Each row below holds a small network's activations on one input, seen along a few directions.
Each table varies a few parts of the input and shows all the possible inputs, shuffled.
A made-up example of a description, with smaller parts first: one of 3 separate values, together with either a single point or one of 11 places around a ring or (one of 4 places along a line, together with one of 5 places around a ring).
Shared parts are said once, and a part with two or three values counts as separate values.

Table:
row 1: [-24  17  36 -33  19   1  10   7  24   5 -12   8 -63]
row 2: [ 30   6  16  31 -28 -48  25  16  -2  27   3 -25  17]
row 3: [-24 -22 -10 -19 -49  16 -37   6 -36 -13   0  40  -7]
row 4: [-46  -1  14 -37 -20  25 -35  12  31  -3   6 -14 -22]
row 5: [-26  -6   7  37  -7  -7 -11  35   8  26  19  14  23]
row 6: [ 18   3 -49  41   5 -32 -35 -37 -29 -23 -19 -16   4]
row 7: [  0  27 -24   0   1 -39 -26 -43  41   8 -24 -37  12]
row 8: [ 28   5  -9 -68  48  62  51 -26  35  -9   3  -4  34]
row 9: [-26 -15 -34  17  -9  -6 -13  -1 -47 -12  -1  -2 -19]
row 10: [  0  27  43  14   7  -5  11  58   0   2  13  37 -25]
row 11: [ -4   0  24  -6   0   0  -4  -5 -50   2 -12  58 -49]
row 12: [-35  -9 -17  -6   3   5 -11  -9  33  28   9 -24 -31]
row 13: [ 28   8 -24  74  -7 -26 -11  -5  31  23 -23 -11  26]
row 14: [  4 -18  13 -15   5 -36   7 -26  29  13   6 -56 -19]
row 15: [ 42  -3 -16 -57  41  51  19 -18 -47 -34  18  39  61]
row 16: [ 16 -32  -1  11 -10 -43   6 -32 -41 -21  11 -17  -8]
row 17: [ 49  16  10 -20  40  57  47  29   7 -26  21   7  69]
row 18: [-30  -2  21  39 -40  26   6  40  14   6 -19   5  -4]
What is each input in this table made of?
> one of 3 separate values, together with either a single point or one of 5 places along a line
The inputs of row 17 and row 15 match in every part but the choice among 3 separate values. If row 5 is changed in the same way as row 17 into row 15, which row does it become?
> row 9
Which other rows does row 1 become when the place on the line of 5 takes its other values? List them by row number.
> row 4, row 7, row 12, row 14

Table:
row 19: [-24   3  16 -52  38  55   5 -13   7 -17 -19  41 -53]
row 20: [-33   6  33  53 -27 -88 -29  48  52  73   2 -25 -50]
row 21: [ 20  38 -35  -6  27  28 -21 -24  16 -27   5 -17  52]
row 22: [  7   5   0 -55  20  27  23 -40 -15  -7 -20 -23  10]
row 23: [ 28  23 -21 -14  48   0  -5 -61   9 -22 -17 -18  12]
row 24: [ 40  -4  27 -13  28  13  34  31 -24   4   2  -8  32]
row 25: [-25 -31 -10  44 -46 -91 -45 -11 -60 -19  11  20 -75]
row 26: [-27  10   4 -48  -4  80  22   5 -18  -8  19  -9  17]
row 27: [-53  21   6   0 -47 -67 -51 -19  58  62 -23 -45 -70]
row 28: [ 66  26  -9 -18  36 -22   9 -30   3 -14   2   4  19]
row 29: [ 16  10  38 -16  33  42  16  50  -6  11  -6  65 -21]
row 30: [-27  16  17   6 -46 -93 -28  13  54  63   0 -25 -70]
row 31: [-23   2  -7 -30  23  46  19  -8  -3 -23  14 -19  40]
row 32: [ -7   6  11 -64   4  57  33 -26 -28   1 -11 -13 -20]
row 33: [ 47 -31 -28  28  -6  16  13 -12  27 -10   2 -14  93]
row 34: [ 25  -3  38 -22  13  43  44  45 -37  13  11   2   3]
row 35: [-22 -28   2  82 -40 -81 -47  22 -66   3   5  24 -48]
row 36: [-51 -21 -27  39 -48 -66 -62 -42 -57 -15 -17   3 -74]
row 37: [-44  13   2 -33  28  76  -1  18  16 -22   6  47 -17]
row 38: [ 12   5  21  -1  -4  39  32  21  -3 -19  -1  -2  60]
row 39: [-35 -10 -11  85 -84 -45 -56  26 -47 -21  -6  21 -19]
row 40: [ -9  16  31  -5   1  69  11  47  15 -18  -9  65   4]
row 41: [-71 -11 -39  57 -58 -43 -67 -10 -48 -19   8  10 -37]
row 42: [ 42 -36 -42 -28  19   5  -1 -73  17  -2 -11 -37  42]
row 43: [ 35   1  12 -49  20   1  44  -8 -19  -6   3  -2  10]
row 44: [-82  20 -10  28 -45 -48 -53  20  69  45   6 -46 -43]
row 45: [ 22  -2  21 -59   5  33  51  13 -32  -4  12   1 -23]
row 46: [ 12 -34 -56   0  21  23   0 -41  27 -13  17 -31  72]
row 47: [-13   2  25   2  -9  63  54  37 -16 -13   5  10  24]
row 48: [ 43  36  -6  33  11  15   1  -1  17 -23  -7   6  69]
row 49: [  3   4  21 -43  37  27  31  19   1 -11  -2  63 -53]
row 50: [ 63 -45 -21  27  38 -16  25  -7   8  13   8 -14  62]
row 51: [ 59  17   7  29  56 -16   9   4   0  -4   5   4  38]
row 52: [-49  25  20  56 -73 -56 -37  43  68  55 -10 -22 -19]
row 53: [ 60 -48 -31 -13  31 -25  28 -40  15  -7  15 -17  35]
What is each input in this table made of?
> one of 5 places around a ring, together with either one of 2 separate values or one of 5 places along a line
The inputs of row 37 and row 49 match in every part but the place on the ring of 5. If row 44 is changed in the same way as row 37 into row 49, which row does it become?
> row 30
Which other rows agree with row 24 in the place on the ring of 5? List them by row number.
> row 20, row 29, row 34, row 35, row 50, row 51
Which other rows does row 36 become when the choice among 2 separate values takes its other values? List them by row number.
> row 27

Table:
row 54: [-17  -6   7  34 -29 -83 -60  15   8  20  -4   8 -71]
row 55: [ 18  -5 -31 -15  34  22  11 -45   7 -15 -10 -31  45]
row 56: [ 40   3   3  -2  18  28  19  -5  32   5   4 -11  70]
row 57: [-29 -21   6  32 -44 -79 -19   6 -16  34   5 -16 -52]
row 58: [-11  23   9 -51  31  71  24  -3   0   0   1   1 -11]
row 59: [-40   2   3  60 -43 -58 -65  35  24  15  -3  10 -41]
row 60: [ 31  12  22 -49  44  25  45  18  14  11   3   0  -2]
row 61: [ 27   3 -19 -36  22  30   9 -40  31   1  -7 -27  47]
row 62: [-54   5 -18  31 -37 -56 -69  -8  22  14 -11  -1 -63]
row 63: [ 28  -8 -13  15  24  25  13  -8 -17 -26  14   9  68]
row 64: [ 19  -4 -35 -15  26  29   5 -45 -21 -31   5  -8  44]
row 65: [ 53 -14  -9  -8  47  -4  25 -26  -8  -6  -4 -21  37]
row 66: [-15   4  23  27 -49 -75 -36  13 -17  22   0 -21 -53]
row 67: [-22 -34  -3  35 -39 -78 -45  12  -1  29   6  -1 -63]
row 68: [-57 -25 -25  27 -50 -51 -59  -7  14  18   1 -13 -55]
row 69: [ -3   0  28 -15  12  66  30  28 -14 -17  -4  39  20]
row 70: [-41  26  11  65 -49 -56 -47  22  10  18  -6   6 -31]
row 71: [ 15  13 -12 -44  19  36  32 -26  41   2  -4 -21  27]
row 72: [  4  17  25 -17  27  68  29  37   7   5   5  15  11]
row 73: [32 13  2 -9 16 35 42 15 45  8  1 -9 49]
row 74: [ 50 -17  -7  -6  38  -1  22 -29 -30 -29  16   3  32]
row 75: [ 31  -8 -11  12  30  21  15  -7   8  -7  -3 -12  74]
row 76: [ 66  -6  -1 -21  35   2  30 -19  18   6  -2 -22  32]
row 77: [-16  17  17  34 -37 -80 -47   8  -6  19  -6   0 -63]
row 78: [ 15  -8   0  -2   7  51  25  20 -30 -31  -3  41  36]
row 79: [ 17  -4 -14  15  17  37  22   9 -23 -38  11  22  46]
row 80: [ 51   5  16 -42  31  10  37  -9  28  17   3  -4  27]
row 81: [-52 -15   2  60 -59 -53 -24  26   0  28   6 -14 -21]
row 82: [  7  -2 -30 -19  19  39  14 -33 -26 -45   7  10  24]
row 83: [-53  28  -8  31 -45 -53 -56 -16   7  13 -13  -8 -54]
row 84: [ 19  -9  32 -36  26  40  39   7 -29 -18  -8  32 -17]
row 85: [ 22  10  32 -45  44  43  37  17 -10  10   4  13 -19]
row 86: [-38  13  19  53 -64 -50 -41  33  -1  16   1 -18 -23]
row 87: [  2  -5 -22 -30  12  52  21 -16 -33 -39 -10  20   7]
row 88: [-54  18  -2  21 -56 -51 -45 -10  -2  16  -5 -28 -46]
row 89: [  6  22  17 -25  34  48  42  38  31   5   6   3  32]
row 90: [ -8  18   3 -60  31  47  31  -2  32  -4   0  -7   8]
row 91: [-45 -26  -7  61 -53 -54 -50  32  16  24   8   2 -32]
row 92: [ 42 -12  -6 -16  30  13  23 -14 -41 -29  10  27  22]
row 93: [-16   3  11 -47  14  68  21 -13 -19 -21 -10  26  -5]
row 94: [-63 -13 -17  26 -56 -51 -33 -12  -3  23  -1 -28 -44]
row 95: [ 38 -15   2 -28  22  27  33   1 -49 -24  -5  37   4]
The inputs of row 89 and row 60 match in every part but one. If row 91 is changed in the same way as row 89 into row 60, which row does it become?
> row 67
What is each input in this table made of?
> one of 3 separate values, together with either one of 5 places around a ring or one of 9 places around a ring
Start at row 54 and move only the place on the ring of 5, one step at a time. The first step leads to row 77. Which rows follow, in order?
> row 66, row 57, row 67
Which other rows does row 69 become when the place on the ring of 9 takes its other values? List them by row number.
> row 56, row 63, row 72, row 73, row 75, row 78, row 79, row 89
Start at row 74 and move only the place on the ring of 9, one step at a time. The first step leads to row 92. Which rows follow, in order?
> row 95, row 84, row 85, row 60, row 80, row 76, row 65

Table:
row 96: [-25  16  52  -7 -19  19  38  84   2  19  18  37 -32]
row 97: [-34 -38 -28  74 -42 -51 -43   5 -42 -16  10  19 -17]
row 98: [-69  16  18   4 -17  40 -11  37 -54 -25   3  50 -53]
row 99: [ 54 -11 -23 -31  37  20   8 -63 -48 -48 -16  11  18]
row 100: [-35  30  11 -53  12  12 -10 -19 -33 -16  -7  21 -76]
row 101: [ -9  -5 -30   3 -33 -54 -33 -51  38  27  -9 -68   5]
row 102: [ 52   7   0 -10  57  37  28   1  51   8   0 -11  71]
row 103: [ 53  -2  21  27  28  28  40  37 -28 -13  15  11  69]
row 104: [ 21 -25 -15  26   8  48   8  -6 -69 -57  -6  40  42]
row 105: [ 14 -10  -6  34 -15 -55 -22   8  86  48  -5 -26  11]
row 106: [-29  45  37 -34  21  32  10  42  70  40   0   2 -24]
row 107: [ 42 -36 -25 -50  30  32  37 -52  10   1  -9 -36  41]
row 108: [ 12   4  18  75 -44 -59 -20  41   7  19   7 -11  21]
row 109: [-48   5   8 -73   5  23  19  -9  25  32   0 -26 -53]
row 110: [  1   3 -39  15 -27 -72 -48 -55 -15 -19  -1 -12 -25]
What is each input in this table made of?
> one of 3 separate values, together with one of 5 places around a ring
The inputs of row 103 and row 107 match in every part but the place on the ring of 5. If row 108 is changed in the same way as row 103 into row 107, which row does it become?
> row 101
Which other rows does row 97 become when the choice among 3 separate values takes its other values? List them by row number.
> row 98, row 104
Which other rows does row 96 become when the place on the ring of 5 takes its other values? List them by row number.
> row 98, row 100, row 106, row 109

Table:
row 111: [-53   7  -6   5 -31 -57 -53   1  39  32 -14   0 -71]
row 112: [ 34 -22 -12 -30  46  78  55  -2  16  -9  -1   0  58]
row 113: [-48 -14 -19  22 -13 -33 -43  -8 -29  -8   1  29 -61]
row 114: [-57  30  40  26 -59 -28 -26  47  27  37  -2   0 -61]
row 115: [ 63   7  20 -36  62  41  57   1   0 -27  -3  23  39]
row 116: [ -4  -8 -29  70 -34 -60 -47 -17 -14 -17   3  -8  10]
row 117: [ 17   1 -19 -48  35  84  56 -17   7 -27   3  -8  64]
row 118: [ 63  33   7 -57  59  62  42 -17 -20 -24   0   7  31]
row 119: [ 57 -20  10 -30  54  59  45   9  13  -3   7  23  55]
row 120: [ 29  11   1 -60  42  83  41 -36 -18 -33  -8  -9  50]
row 121: [-50   5  22  35 -39 -10 -25  51 -36  -9   6  26 -43]
row 122: [-22  -9   7  17 -47 -82 -24  -4  15  53   0 -36 -42]
row 123: [-18  14 -15  58 -34 -78 -57  -7  45  27   1 -42   0]
row 124: [-12 -34  -7  29 -40 -59 -22  -1 -47   9   7  -5 -30]
What is each input in this table made of?
> either one of 6 places around a ring or (one of 2 separate values, together with one of 4 places along a line)
List by row number the other inputs of the same sort as row 112.
> row 115, row 117, row 118, row 119, row 120
Start at row 114 and move only the place on the line of 4, one step at a time. The first step leads to row 111. Which rows follow, in order?
> row 122, row 123

Table:
row 125: [ 20   5  -9 -31  37  71  36 -13   5 -23  -1   6  57]
row 126: [ 27   2 -23 -47  41  60  36 -24   0 -25  -3  -8  38]
row 127: [-40  -1  14  14 -23 -21 -29  17  -9   3   2  22 -47]
row 128: [ -8 -13 -13  34 -33 -45 -33 -10 -15  -3   2  -7  -7]
row 129: [ 49  -2  11 -43  44  36  46  -5 -11  -5   1  12  32]
row 130: [-32   3  13  10 -40 -31 -21  12  33  30  -7  -9 -36]
row 131: [-20  18   7  20 -25 -45 -30   2  26  26  -1 -25 -21]
row 132: [ 44  -1  14 -24  39  49  43  20  -1 -11   1   8  38]
row 133: [-49   4  16  10 -29 -22 -16  17  -1  22  -2  -9 -45]
row 134: [-25  -1   0  27 -22 -22 -26   9 -24  -2  -5  26 -43]
row 135: [ 30   7   2 -24  34  62  44  12   4 -19   6  17  58]
row 136: [-17  -7  -7  35 -30 -34 -23  -4 -37  -7   1   0 -22]
row 137: [ 43  -4  -2 -49  48  41  41 -26  -5 -20   1   4  23]
row 138: [-10 -13 -16  34 -24 -47 -35  -4   9  13   5 -14 -12]
row 139: [-14   3  -7  33 -18 -52 -35  -2  26  21  -2 -23 -12]
What is each input in this table made of?
> either one of 6 places around a ring or one of 9 places around a ring

Table:
row 140: [-22  33  10 -18  -1 -12 -15  -3  54  38  -3 -40 -12]
row 141: [  9   7  -1 -58  14  27  29 -14  68  27  -9 -26   8]
row 142: [ 59 -14 -30 -29  38 -17   3 -67  -7 -17  -8 -17  18]
row 143: [ -6   8  19 -74  23  43  30 -13 -40 -12  -7  18 -51]
row 144: [ -8 -37 -35  80 -58 -85 -45 -12 -14  -3   5 -14   5]
row 145: [ 59 -27 -29  34  39  26  24 -10 -22 -38  13   7  97]
row 146: [ 14   9  38 -13  30  74  46  48 -57 -32   7  54  14]
row 147: [-70 -17   7  42 -62 -21 -34  39 -29  -2  -1  44 -70]
row 148: [-34   6  26  51 -55 -61 -28  48  46  52   2 -21 -24]
row 149: [ 25   3 -32  11   3 -47 -37 -59  -8 -16  -9 -21   3]
row 150: [21  7 14  3 27 59 45 48 45 12 14  0 77]
row 151: [-48  21  11 -30   1  16 -18  -7 -36 -10  -5  15 -65]
The inputs of row 143 and row 141 match in every part but one. If row 146 is changed in the same way as row 143 into row 141, which row does it become?
> row 150
What is each input in this table made of?
> one of 3 separate values, together with one of 4 places along a line
Which other rows does row 148 become when the choice among 3 separate values takes its other values? List them by row number.
> row 144, row 147
